Each row has a name. After each piece below comes the name of the row it's from, unless a question asks for something else. Each question is about the rows just above it.

[ 45  31 -44  49 -31  29  39  11 -43 -55   8 -30  51 -23  33  48 -57 -41
 -43 -40 -44 -41  48  39   3 -46  46  49  79  55 -51] : k_597
[-64 -25 -38 -52 -12 -48  14  78 -27 -49 -65 -31  19  50 -75 -16 -59   4
 -34  24 -37   2 -53  14 -37 -44 -52 -62  35 -62 -43] : k_554
[  0  15 -47  28 -87 -38 -35 -32 -32  38 -12 -36  69 -24 -29 -13 -30  48
 -36  52 -12 -39  -9  14  -3   5 -22  37  39  -7 -16] : k_216
[-29  43 -46  16  33  18   8   5 -54 -34  49 -66  27 -11 -55 -49 -73  27
 -59  66 -40  52  -3  49  60   8 -27   3  -4   1 -69] : k_9
[-20 -39  51 -56 -52 -43 -37 -24  51  28 -48  53  -1 -35   2 -30  45  57
  54 -64  51 -38 -46 -31 -60  56 -32 -55   2 -37  45] : k_49
[-51 -60  33 -30  27 -31 -13  68  25  46 -41  10 -59  51 -27 -12  32  17
  21  39  55  -3 -48 -53 -44  27 -35 -31 -52 -52  33] : k_495
[  0  15 -47  28 -87 -38 -35 -32 -32  38 -12 -36  69 -24 -29 -13 -30  48
 -36  52 -12 -39  -9  14  -3   5  42  31  19   3  16] : k_443
Put [-57 -55 -51 -46 -44 -44 -43 -43 -41 -41 -40 -31 -30 -23   3   8  11  29
  31  33  39  39  45  46  48  48  49  49  51  55  79] back in order: which row is it?	k_597
Which row holds [-64 -25 -38 -52 -12 -48  14  78 -27 -49 -65 -31  19  50 -75 -16 -59   4
 -34  24 -37   2 -53  14 -37 -44 -52 -62  35 -62 -43]?	k_554
Which row holds these entries in another order? [-69   1  -4   3 -27   8  60  49  -3  52 -40  66 -59  27 -73 -49 -55 -11
  27 -66  49 -34 -54   5   8  18  33  16 -46  43 -29]	k_9

[ 44  20   7 -10 -24  -8  -5] -> k_694
[ 18  63 -43  -9 -12 -30 -41] -> k_75
[ -8 -45  57  12  -7  28  33] -> k_98
[ -7  11  -2  37  15 -25 -10] -> k_959
[  5  -8  -2  29 -33  17 -28] -> k_528
[-15  -5 -21 -27  24  31 -17] -> k_592
[ -2 -30  39   5 -15  -3  69] -> k_336
[ -2 -34   5  29  -8 -28  17] -> k_670
[ 11 -31  51  12 -23  28  -4] -> k_914
[ 17 -23  -6 -11  19  -5  34] -> k_94
Which row holds these entries in another order? [-10 -25  15  37  -2  11  -7]	k_959
The one value in k_670 and k_98:	[-8]
Which value is in both k_94 and k_670?	[17]
Which row holds these entries in another order? [ 17  -2 -34   5  29  -8 -28]	k_670
Which row holds these entries in another order? [-28  17 -33  29  -2  -8   5]	k_528

[ -7   7  30 -73 -33 -72  42 -41 -18 -34  33  -2  17   1   4  -6 -22  58
 -26 -61] : k_62
[-26 -11   5 -20  16  80  34 -36  71 -51 -18  38  35  81 -19  87 -73  73
 -17   9] : k_315
[-26  -7  -2  17 -73   4 -18  58   1  30 -72 -41 -60 -22  42  -6 -34   7
  33 -33] : k_153
[-34   7 -18  -7 -33 -72 -26  58   4   1 -41  17  33  -2  -6  30 -73 -22
  42 -60] is which row reordered?	k_153
[ 38 -20  73  35   5  81 -18 -11 -51  71 -17 -36 -26  87  34  80 -73 -19
  16   9] is which row reordered?	k_315
[-33  33   7 -34  -6  42 -22 -60 -41 -72  30   1  58 -18   4 -73  17  -2
  -7 -26] is which row reordered?	k_153
q: [ -7   7  30 -73 -33 -72  42 -41 -18 -34  33  -2  17   1   4  -6 -22  58
 -26 -61]	k_62
Put [  7  33 -33 -26  -7  -2  17 -73   4 -18  58   1  30 -72 -41 -60 -22  42
  -6 -34] back in order: which row is it?	k_153

[ 13  33  17  29  -1  27   0 -57 -41   6  14  13  11 -43  17   3  55  18
  -3  -1  22  40  29  61  41   0] = k_700
[-10   0  10   1  22  17  33 -61  25 -38 -21  22 -42  39  -7 -50  11 -11
  22  42 -13 -32 -28 -63 -36  31] = k_643
[-32  22 -25 -16   3  14   2 -41  10  24 -22 -34 -27  -3 -13  -2 -18 -20
   1 -15 -24  25 -23 -27  29 -51] = k_543
[-24  55  23  36  27 -45  11  14 -17   6   6 -39 -36 -71  27  16  17  -1
  26 -10  -2  25 -30   7  35  23] = k_708
[ 13 -42   9  29  -1 -63  10 -57 -41   6  14  13  11 -43  17   3  55  18
  -3  -1  22  11  22 -58  11  18] = k_170
[  1 -45  24   6  19  59  10 -27  27 -10  20 -43 -42  54  18  22 -31  17
   4  19  18  -4 -44 -29  -4  41] = k_238
[ 29 -27   8  -7 -37 -20 -43  -1 -35   7  14  19   9 -22  15  24   9   3
 -37 -39  25  17  17  -1  17  23] = k_139
[  6   2 -25 -16  37   5  43 -28  19 -12 -42   9   0   8 -33 -50  11 -38
  42  46 -55 -49   2 -33 -54  28] = k_706
q: [-32  22 -25 -16   3  14   2 -41  10  24 -22 -34 -27  -3 -13  -2 -18 -20
   1 -15 -24  25 -23 -27  29 -51]	k_543
Which row holds [  6   2 -25 -16  37   5  43 -28  19 -12 -42   9   0   8 -33 -50  11 -38
  42  46 -55 -49   2 -33 -54  28]?	k_706
Where do [ 13 -42   9  29  -1 -63  10 -57 -41   6  14  13  11 -43  17   3  55  18
  -3  -1  22  11  22 -58  11  18] appear?	k_170
Where do [ 13  33  17  29  -1  27   0 -57 -41   6  14  13  11 -43  17   3  55  18
  -3  -1  22  40  29  61  41   0] appear?	k_700

[-54 -13   8 -16 -41   5  44 -27 -31   0  10 -37 -29   6  11  34  -6 -56
 -33  18 -30 -47  19  49 -37  35  42   1 -17   2  29 -23 -67  -3   1] = k_741
[-40   0   6   0 -21   6 -29  16   6   4 -12  -3  24   4   3 -58 -21 -27
 -16  -5   1 -22 -10 -27 -18 -14 -20 -59  -5  13 -26 -11  23  -8   0] = k_222
[-23  17  14  32  14  17  -3 -22 -14   4  12 -48 -31 -16  -9 -10 -31 -46
  18  11  11 -11  10   0  -6  -7 -15 -22 -12   2  -1  11 -39 -66 -14] = k_474
[ 19  27  12  28  43  13 -17  32  32  -5   7  25  25  -5 -20 -44 -30 -41
  33   9  40  32   0 -13  21 -28 -49 -41  15  13 -37  38  53  -1  -5] = k_998
[-54 -13   8 -16  -8   5  44 -27 -31   0  10 -37 -29   6  11  34   7  28
 -33  18 -30 -47  19  49 -37  35  42   1 -17   2  29 -23 -67  -3   1] = k_902
[ -8 -21 -15   2 -72  -6   7   0   8 -13 -16   1  37  17  30  11 -10  45
  -7  -3 -34 -18   7  27 -30  22   5 -24 -13 -11 -17   3  32  32   6] = k_148
[-66   0  17   4  12  11  11  14  11 -10 -12  19  18  14  17 -11 -14  -6
 -15 -31 -13  -9  -1 -47 -39 -46 -16 -22  -3  -7 -22  32   2 -23  10] = k_468
[-22   3  10 -32  39  -3  -3 -22 -30  18  -4   7 -19   1  -1  -9  31   6
 -29  -6  16 -11 -13 -22  11   2  34  22   5  14  27 -37 -30   8   5] = k_116
[ -1 -27   6  -1 -60  -3  38   2 -28   6  39  15 -35   5 -14  71  13   1
 -17  21 -49 -28  21  51 -30  22  28  50   1 -17  33   1  10 -26 -15] = k_22
q: [ 19  27  12  28  43  13 -17  32  32  -5   7  25  25  -5 -20 -44 -30 -41
  33   9  40  32   0 -13  21 -28 -49 -41  15  13 -37  38  53  -1  -5]	k_998
q: [-40   0   6   0 -21   6 -29  16   6   4 -12  -3  24   4   3 -58 -21 -27
 -16  -5   1 -22 -10 -27 -18 -14 -20 -59  -5  13 -26 -11  23  -8   0]	k_222
Put [-66 -48 -46 -39 -31 -31 -23 -22 -22 -16 -15 -14 -14 -12 -11 -10  -9  -7
  -6  -3  -1   0   2   4  10  11  11  11  12  14  14  17  17  18  32] back in order: which row is it?	k_474
q: [-22   3  10 -32  39  -3  -3 -22 -30  18  -4   7 -19   1  -1  -9  31   6
 -29  -6  16 -11 -13 -22  11   2  34  22   5  14  27 -37 -30   8   5]	k_116
Put [-59 -58 -40 -29 -27 -27 -26 -22 -21 -21 -20 -18 -16 -14 -12 -11 -10  -8
  -5  -5  -3   0   0   0   1   3   4   4   6   6   6  13  16  23  24] back in order: which row is it?	k_222
q: [ -1 -27   6  -1 -60  -3  38   2 -28   6  39  15 -35   5 -14  71  13   1
 -17  21 -49 -28  21  51 -30  22  28  50   1 -17  33   1  10 -26 -15]	k_22

[ -3   7  78 -33 -45 -73  43  16 -15 -23  73] -> k_584
[ 75  19 -53  14  11  41  44 -23  54  72 -17] -> k_766
[-73 -15 -23  78  -3  43  73  16 -45   6 -33] -> k_912
[-73 -44  43 -15 -33  -3  73 -23   6  78  16] -> k_681
[  6 -45  -3 -73 -23  43  73 -33 -15  78  16] is which row reordered?	k_912
Which row holds these entries in another order? [-15 -23 -33  -3  43   6  78  16 -73  73 -45]	k_912

[-14  24  43  45  -9 -40  74 -26 -51   8  -5  52  17   4  14 -13  42  15
 -44  35  30 -40  52   5 -37]  k_872
[-13  42  30 -37  -9 -51  24 -39 -14  52  -5  35 -26  43  74  14  45 -40
 -44  52  15   4  35  17   8]  k_803
[ 24  27  26  18 -28  19 -24  -6  21  19  25  22 -11  21   5   8  20  19
  18  35  26  32 -27  27  12]  k_630
[ 16  -4   4  29 -15  44 -51   7   2 -18  48  35  10 -17 -46  18 -10  34
  53  34 -22  39 -57 -29  47]  k_337
[-46 -15  10  44 -57  29  34   2 -29 -10  39  35  16   7  48 -18 -17  47
  34  18  53 -22 -51  -4   4] is which row reordered?	k_337
Put [ 17  43  42  24  74  -5 -14 -51 -39 -26  14  15  45  35  52 -13 -37 -44
  35  30  -9  52   8   4 -40] back in order: which row is it?	k_803
q: [-14  24  43  45  -9 -40  74 -26 -51   8  -5  52  17   4  14 -13  42  15
 -44  35  30 -40  52   5 -37]	k_872

[ 40 -79  74 -12  -4 -24 -69  27 -37  70 -40  -2  36 -73] -> k_810
[ 77 -11  -1 -20 -76  30 -37  89 -40  41  37 -77  17 -43] -> k_530
[ 11  38 -89  77 -12  -5 -14 -41  39 -54  90 -41  -2  36] -> k_368
[-24 -12  83   2  39 -75  76 -18  -3 -38  55  37 -37  92] -> k_821
[-71  75 -11  -4 -21 -66  38 -49  94 -63  -5  36 -73  17] -> k_365
[ 55 -17 -14  87   1  47 -79  63 -12 -17 -20 -63  39 -38] -> k_97
[ 77  54  -1 -20 -65  30 -37  89 -40  41  37 -77  17 -43] -> k_410
[-77 -65 -43 -40 -37 -20  -1  17  30  37  41  54  77  89] is which row reordered?	k_410
q: [-71  75 -11  -4 -21 -66  38 -49  94 -63  -5  36 -73  17]	k_365

[ 11   5  -4  15  36  -7   7   2  -7 -25  -3   3  13 -12  -1  -9 -14   0
   0  -3 -19   0   3   4   3  18] = k_848
[ 10   9   0  17  33   3   9   0  -6 -19   0   0   9 -11  -4  -6 -11   0
  -2  -5 -13  13   3   2   1  17] = k_548
[0 0 0 0 0 0 0 0 0 0 0 0 0 0 0 0 0 0 0 0 0 0 0 0 0 0] = k_493
[ -3 -24 -14 -19  -9 -10 -14   8  -2 -11  -6  14  10   7  13  -9  -4  -2
  12  10 -13   8  -3   6   6  -7] = k_78
[ 13   2  -3   5  29  10 -17  39  21 -30 -12   7   4   9 -23  13   9 -53
  75  10 -29   6 -12  24  -7  -3] = k_359
[ 10  13  21   4  10  29 -29   7 -29  13 -12   9  -3   5 -12  -7  39   9
  75 -53 -17 -23   2  24   6  -3] = k_731
[ -7  -9 -14  -3  -8 -20  21  -5  21  -8   9  -7   2  -3   8   6 -27  -7
 -53  37  13  15  -1 -17  -5   2] = k_735
[  9 -12 -15   2  31  -7  -4  -6 -10 -34 -13  14  22  -7   9 -15 -17  -2
  10   4 -29  24   1   8   8  13] = k_424
[  9 -12 -15   2  31  -7  -4  -6 -10 -34 -13  14  22  -7   9 -15 -17  -2
  10   4 -29  24   1   8   8  13] is in which row?	k_424
Which row holds these entries in another order? [-14  -3   2 -53  -8  -9  37  -7  -8  15 -17   9   8  -1  -7 -27  -3  -7
  -5  -5   2   6  21 -20  21  13]	k_735
[-53 -30 -29 -23 -17 -12 -12  -7  -3  -3   2   4   5   6   7   9   9  10
  10  13  13  21  24  29  39  75] is which row reordered?	k_359
q: [ -7  -9 -14  -3  -8 -20  21  -5  21  -8   9  -7   2  -3   8   6 -27  -7
 -53  37  13  15  -1 -17  -5   2]	k_735
The one value in k_848 and k_493:	[0]
Put [ 39   9  75 -53 -17 -23   2  24   6  -3  10  13  21   4  10  29 -29   7
 -29  13 -12   9  -3   5 -12  -7] back in order: which row is it?	k_731

[ 23  15  13  19 -21   0  39 -14 -17  56 -41] : k_224
[  1  15   7 -16  -1  -6  11 -33  17   7  14] : k_51
[ 35 -21  22  -1 -14 -19 -24   6  30 -14   5] : k_969
[-31 -28 -41  -2 -37  43 -13 -19  32  25  30] : k_416
[  5 -16  29   0 -24 -10  60   2 -13  89   0] : k_667
[ 23  15  13 -20 -21   0  39 -14 -17  56  11] : k_949
[-33  10 -32   1  12   3 -17 -14   8  25  16] : k_830
[  1  17 -16   0  15  14 -42   7   7 -19  11] : k_561
Which value is in both k_830 and k_969?	[-14]
[ 14   1  15   7 -16  -1  -6  11 -33  17   7] is which row reordered?	k_51
Which value is in both k_949 and k_667?	[0]
[ 17 -16   0  15  14 -42   7   7 -19  11   1] is which row reordered?	k_561
The one value in k_969 and k_561:	[-19]
The one value in k_416 and k_224:	[-41]

[-12 -59 -30 -76  11 -78  53   7 -48 -19  25   2 -12 -73  25 -52 -28  30
  50  20   7 -33  21 -25  -8 -14 -65 -37 -53 -22 -58]  k_96
[-52  11 -15 -14 -12 -58  25 -49  25  50 -19 -37 -25 -28 -22  21 -73 -65
 -33  -8 -30  20   2  30 -54   7 -12   7 -59 -76  53]  k_420
[  5   0 -41  -2 -51 -15 -80 -14 -48 -79 -49  19  -5 -31  76 -60 -66 -53
 -69  43 -64 -48 -49 -46 -44 -49  12 -12 -55   0  15]  k_545
[ 53 -52  11 -15 -14 -12 -58  25 -49  25  50 -19 -37 -25 -28 -22  21 -73
 -65 -33  -8 -30  20   2  30 -54   7 -12   7 -59 -76] is which row reordered?	k_420
[-78 -76 -73 -65 -59 -58 -53 -52 -48 -37 -33 -30 -28 -25 -22 -19 -14 -12
 -12  -8   2   7   7  11  20  21  25  25  30  50  53] is which row reordered?	k_96
q: [-52  11 -15 -14 -12 -58  25 -49  25  50 -19 -37 -25 -28 -22  21 -73 -65
 -33  -8 -30  20   2  30 -54   7 -12   7 -59 -76  53]	k_420
Which row holds these entries in another order? [  0  15   5   0 -41  -2 -51 -15 -80 -14 -48 -79 -49  19  -5 -31  76 -60
 -66 -53 -69  43 -64 -48 -49 -46 -44 -49  12 -12 -55]	k_545
Where do [  5   0 -41  -2 -51 -15 -80 -14 -48 -79 -49  19  -5 -31  76 -60 -66 -53
 -69  43 -64 -48 -49 -46 -44 -49  12 -12 -55   0  15] appear?	k_545
q: [-12 -59 -30 -76  11 -78  53   7 -48 -19  25   2 -12 -73  25 -52 -28  30
  50  20   7 -33  21 -25  -8 -14 -65 -37 -53 -22 -58]	k_96

[  2  17  -2   5 -13 -11] -> k_703
[ 10   2 -31   3  -3  20] -> k_930
[ -3  -9 -47   4  39   5] -> k_728
[ 11  13   2   3 -92   8] -> k_477
[ 17 -13   5 -11   2  -2] -> k_426
[ 17 -13 -11   2   6  -2] -> k_55
[16 -9 -7 -2 -8 -3] -> k_709
[ 30  -6   1  -8 -95  10] -> k_340
[-23   9 -28  -7  -2 -17] -> k_538
[-16  -4  36   7 -58  19] -> k_355
[  8 -12  14   7 -54  -3] -> k_378
[  7 -12 -54   8  14  -3] is which row reordered?	k_378
Which row holds these entries in another order? [-13 -11  -2   2   6  17]	k_55
[-11   2   6  -2  17 -13] is which row reordered?	k_55

[-29 -35 -42 -57 -25 -63 -50  17   8  18  38  28 -53  27  -9] = k_663
[-57  27 -25  18 -35  16   8   8  68  -1 -23  30 -40  43 -63] = k_640
[ -1   8   8 -25 -63 -23  27  18 -57  30 -40  69 -35  43  16] = k_572
Where do [ -1   8   8 -25 -63 -23  27  18 -57  30 -40  69 -35  43  16] appear?	k_572
Put [-40  27  30  18  -1 -23  16 -25 -63 -35 -57   8   8  43  69] back in order: which row is it?	k_572
Put [-35 -25   8 -40  27   8  -1  18  69  30 -63 -57  16 -23  43] back in order: which row is it?	k_572
Which row holds these entries in another order? [-63  43 -40  30 -23  -1  68   8   8  16 -35  18 -25  27 -57]	k_640
[ -9 -29 -35 -42 -57 -25 -63 -50  17   8  18  38  28 -53  27] is which row reordered?	k_663
[-63 -57 -40 -35 -25 -23  -1   8   8  16  18  27  30  43  68] is which row reordered?	k_640

[ 13 -19 -30 -52  -2   4  18  30 -27  10  55 -15  46  59 -16  -1 -18  -1
 -43  12   9 -22  34 -61  65  36   8  10   4  12  47  41 -23  -2  16  18
  11  -7  34  19 -59 -10  34  23  10  34 -50 -17   5 -37  26 -22  31 -12
  -9 -40] -> k_761
[ 24  11   9  57   1  -9 -16 -30  39  -6 -27  24 -25 -30  20   4   0 -22
  48 -27 -10   1 -49  49 -46 -36 -21  18  23  -4 -23 -21  22   4  -6 -15
  -7 -17  -9 -23  58   3 -34 -14  -4 -35  43  23 -13  41 -21  24 -33  15
  15  41] -> k_612
[ 22 -31   3  -3   2   5 -10  -2  -5   8 -12 -33   7  -8  -3  11  14  -5
  41  -7  10 -10  20 -12 -21  -6  -9  14  18  14  -8   1   0  -6 -13   6
 -14  17 -25 -14  -7  -1  11  27  19   1 -24  15  32  35 -22  -7  13  23
  30  14] -> k_583
[  6  23  -3  27   7  11  -7   0  15  14  35  14  41   1   8 -21 -14 -13
  30  32  -8  -7  -7  19 -31  18   2 -10  -6  14  10  -8  17  -3   1  11
  22  15 -25 -12  -6  13 -10  20   3 -14  -5 -24  -1 -12  -9   5 -22 -33
  -2  -5] -> k_665
[  1  -5   0  -9  22 -21 -35  24  43   9   3  41 -15 -46 -23  57  15 -17
 -22 -49 -25  23 -33 -10  48  49  -6  24 -23  24 -30 -34 -36   4 -21 -21
  -9   4  41 -14  15 -13 -16  -7  -4  39 -27  58  11  18   1 -27 -30  23
  20  -6] -> k_771
[-15  15 -27  23 -12  11  -5  -8  17  21  -2   9 -16  -2  23   2  -8 -18
  18  -3   6  20 -40  -9 -21 -13 -24 -14  11  12  15  -6  11  -3  18  -7
   5 -29  26 -12  19   0  -6  17  -7  -9  17  15   7  11 -31  -6   0  21
   5  18] -> k_155
q: [ 24  11   9  57   1  -9 -16 -30  39  -6 -27  24 -25 -30  20   4   0 -22
  48 -27 -10   1 -49  49 -46 -36 -21  18  23  -4 -23 -21  22   4  -6 -15
  -7 -17  -9 -23  58   3 -34 -14  -4 -35  43  23 -13  41 -21  24 -33  15
  15  41]	k_612
q: [ 13 -19 -30 -52  -2   4  18  30 -27  10  55 -15  46  59 -16  -1 -18  -1
 -43  12   9 -22  34 -61  65  36   8  10   4  12  47  41 -23  -2  16  18
  11  -7  34  19 -59 -10  34  23  10  34 -50 -17   5 -37  26 -22  31 -12
  -9 -40]	k_761
Which row holds these entries in another order? [-33 -31 -25 -24 -22 -21 -14 -14 -13 -12 -12 -10 -10  -9  -8  -8  -7  -7
  -7  -6  -6  -5  -5  -3  -3  -2  -1   0   1   1   2   3   5   6   7   8
  10  11  11  13  14  14  14  14  15  17  18  19  20  22  23  27  30  32
  35  41]	k_583
Which row holds these entries in another order? [-49 -46 -36 -35 -34 -33 -30 -30 -27 -27 -25 -23 -23 -22 -21 -21 -21 -17
 -16 -15 -14 -13 -10  -9  -9  -7  -6  -6  -4  -4   0   1   1   3   4   4
   9  11  15  15  18  20  22  23  23  24  24  24  39  41  41  43  48  49
  57  58]	k_612

